These are the activations of a small neural network, seen along a few directions. Each row is one input.
Each table varies a few parts of the input and shows all the possible inputs, shuffled.
A made-up example of a description, with smaller parts first: one of 8 places around a ring, together with either a single point or one of 11 places along a line or (one of 3 separate values, together with one of 6 places along a line).
Shared parts are said once, and a part with two or three values counts as separate values.
In the rows, zero is written as 128.

A family of inputs:
x1: [141 100  65 126 140 100 137 112 187 206 129 151 153 126 190 151 158]
x2: [115 151 192 110 111 168 170 152 119 100 158 120  74  92  67  95 117]
x3: [157 133  79 138  88 138  82  74 179 193 147 127 111 132 149  78 115]
x4: [ 79 120 186 147 106 147 165 114  83  93 130 116  90 134  71 122 127]
x5: [ 79 102 159 155 171 118 202 139  85  94 131 138 133 135 114 152 179]
x6: [ 82 110 149 107 192 150 164 136  70  63 135 110 174 139  98 185 141]
x7: [199 217 130 162  62 130  16 229 120  43 108 126  86 117 188 138 153]
x8: [151  95  52 120 171 126 113 118 155 155 132 117 197 122 148 171 114]
x9: [132 107 107 114 126  81  96 110 160 179  99 135 156 159 162 117  83]
x10: [208 167  94 103  87 154  96 110 192 207 169 145 107  91 132  69 106]
x11: [ 66 107 196 126 153  96 167 114  58  74  71 124 126 160  88 131 115]
Q: Describe the family of inputs behind these rows.
A: either a single point or (one of 2 separate values, together with one of 5 places along a line)
Q: Change only the place on the line of 5 in x3. List by row number the other rows that result.
A: x1, x8, x9, x10

A family of inputs:
x12: [ 70 111 185 135 145 167 179 108  72  81 155 105 116 135  55 129 126]
x13: [ 98 150 211 146 133 105 149 188  52  21  87 125 100 140 115 149 151]
x14: [ 61  82 168  94 179 144 209  94  96 125 141 116 158 132  53 130 102]
x15: [140 137 116 154 111 142 131 122 150 144 162 134 100 117 130  86 145]
x16: [140 109 106 117 152 118 161 106 175 192 147 139 135 115 132  92 121]
x17: [130 106  89  95 159 104 107 111 164 171 126 132 175 150 172 137 105]
x18: [164 165 128 143  96 135  81 206 131  78 124 113 112 104 140 151 129]
x19: [ 57  80 161 124 196  83 199 129  79 105  90 142 172 160 116 167 142]
x20: [145 115  89 134 115 111  95  81 141 163 100 124 137 138 135 113 104]
x21: [161 119  88  98 170 127 143 112 149 174 146 145 177 119 142 145 135]
x22: [131 137 102 135 119 128  78 127 141 125 139 123 139 153 170 132 133]
x23: [157 181 139 116  93 133  56 176 136  88 120 119 107 132 160 118 126]
x24: [ 69 107 178 162 161 107 170 142  55  62 104 127 133 162 118 162 166]
x25: [ 59  90 166 113 157 158 192  90  86  99 132 105 131 126  57 141 123]
x26: [158 177 170 124  54 140  98 158 148 133 131 142  63 108 126  93 119]
x27: [133 103  78 140 137 125 119 138 151 135 119 118 154 118 155 175 130]
x28: [183 191 135 117 106 156  92 177 116  92 140 134 109  97 137 124 150]
x29: [151 137 107 155 100 120  83 102 129 143 122 125 129 146 133 101 110]
x30: [152 102  94 114 141  97 110  85 151 188 110 134 163 144 135 104  82]
x31: [133 136 132 141  78 135 124 111 152 172 153 140  94 129 131 101 131]
x32: [126 118 115 121  93 125 138  91 166 192 130 136 102 121 133 115 126]
x33: [125 117  85 115 135 119  91 107 154 144 117 122 148 144 172 146 127]
x34: [140 122  94 159 121 134 105 160 137 115 141 118 145 128 151 162 138]
x35: [137  91  82 122 163 107 133 142 162 163 129 128 182 121 153 169 109]
x36: [132 109 121 102 118 111 155  97 174 218 139 145 128 127 133 106 105]
x37: [164 179 152 137  89 148 106 168 142 107 141 136  68  94 125  75 133]
x38: [135 118 101 135 127 132 144 102 164 165 139 129 108 109 132  99 142]
x39: [ 57  88 159 140 173 100 183 125  69  80  80 130 145 155 119 174 163]
x40: [155 131  83 117 147 142 129 109 139 148 135 135 151 114 144 153 156]
x41: [160 150 101 137 132 151 115 128 125 130 158 136 141 120 141 139 162]
x42: [175 180 143 138  75 126  60 148 124 104 101 128  97 125 129  89  97]
x43: [ 98 160 218 118 119 167 161 156  67  40 136 109  74 114  51 118 107]
Q: Describe the family of inputs behind these rows.
A: one of 4 places along a line, together with either one of 2 separate values or one of 6 places around a ring
Q: Change only the place on the line of 4 in x18. List by row number the other rows that result.
A: x27, x34, x35

A family of inputs:
x44: [176 158 109 146  51 114  81 108 190 202 131 150  70 123 166  59 124]
x45: [195 134  41 113 134 160 115 126 204 203 187 137 153  85 164 133 147]
x46: [ 97  99 114 141 165 107 144  97 105 124 111 131 158 159 143 143 152]
x47: [116 150 175 120 118 171 138 131  94  84 154 111 103 118  70 106 112]
x48: [ 97 102 143 110 142 144 163  73 113 143 132 116 133 131  73 109  97]
x49: [126 148 144 155 132 133 123 151  79  68 119 129 124 135 131 150 168]
x50: [100 103 155 101 162  99 177 124 121 146 111 144 148 138 122 137 122]
x51: [192 150  71 112 106 107  25 138 169 151 104 122 160 139 181 127  79]
x52: [ 85  83 125 147 141 110 155 118 125 133 116 120 143 144 125 155 124]
x53: [124 148 178 120 140 124 156 179 101  80 116 134 110 112 111 130 136]
x54: [101 133 154 143 116 142 132 164 106  73 126 114 106 124 123 159 147]
Q: Describe the family of inputs behind these rows.
A: either one of 3 separate values or (one of 2 separate values, together with one of 4 places along a line)

A family of inputs:
x55: [ 98 106 136 129 164 132 169 148 105  98 131 122 149 125 118 174 149]
x56: [111 139 157 149 122 133 142 171 104  77 126 126 104 121 126 147 157]
x57: [109 132 164 141 106 134 128 118 100 103 118 117 102 136  91 106 109]
x58: [241 178  45  98  85 134   8 146 212 186 140 128 147 105 188 104  77]
x59: [ 81  98 159 107 158 114 167 109 107 126 115 125 144 148 104 134 112]
x60: [117 142 171 140 127 114 147 157  96  88 108 136 105 128 122 126 149]
x61: [119 147 150 143 122 153 126 139  93  78 140 118 111 129 113 134 150]
x62: [203 146  60 118  86 150 109 102 230 247 184 150 105  85 161  75 130]
x63: [101 107 150 121 173 112 175 137  97 108 114 136 152 134 115 151 139]
x64: [ 97 133 180 126 112 117 140 128 104 108 108 131  98 143 111 113 120]
x65: [ 94  98 141 120 153 133 155  96 103 119 121 112 145 137  84 130  98]
x66: [103 115 129 122 163 153 150 119  96  95 141 115 153 129 103 156 141]
x67: [190 122  22 150  92  86  47  96 215 231 117 148 147 144 229 114 131]
Q: Describe the family of inputs behind these rows.
A: either one of 3 separate values or (one of 2 separate values, together with one of 5 places around a ring)
Q: List by row number the other inputs of the same sort as x58.
A: x62, x67
Q: Change only the choice among 2 separate values in x65. List by row number the other rows that result.
A: x57

A family of inputs:
x68: [155 151 105 141 110 136  89 161 141 110 132 126 123 118 159 145 145]
x69: [120 104  99 136 160 122 137 134 125 123 129 123 166 133 145 171 146]
x70: [144 143 138 128  90 131 112 123 152 152 133 130  95 119 119  86 105]
x71: [116 105 113 120 153  98 111 112 122 131  98 125 167 157 144 142 104]
x72: [114 106 117 114 149 146 160  88 135 156 149 123 140 122 101 120 122]
x73: [129 113 109 114 169 141 164 133 132 135 148 132 159 109 122 155 145]
x74: [166 161 119 121 119 152 114 164 146 122 157 130 117 100 140 129 145]
x75: [159 155 124 124  99 160 110 121 144 144 159 127 106 109 113  97 118]
x76: [ 54 131 233 140 146 140 185 161  28  10 107 112  99 140  60 148 143]
x77: [147 146 128 149  96 110 106 133 140 139 115 141  98 132 156 106 141]
x78: [158 151 118 126 102 109  64 139 133 121  98 125 130 141 153 120 103]
x79: [102  98 137 115 133 119 160  90 138 167 126 130 129 135 108 116 105]
x80: [100 100 126 137 140  99 152 104 129 154 112 141 138 149 142 130 142]
Q: Describe the family of inputs behind these rows.
A: either a single point or (one of 2 separate values, together with one of 6 places around a ring)
Q: Change only the choice among 2 separate values in x75. List by row number the other rows that result.
A: x72
Q: Change only the place on the ring of 6 in x70. List by row number the other rows that result.
A: x68, x74, x75, x77, x78
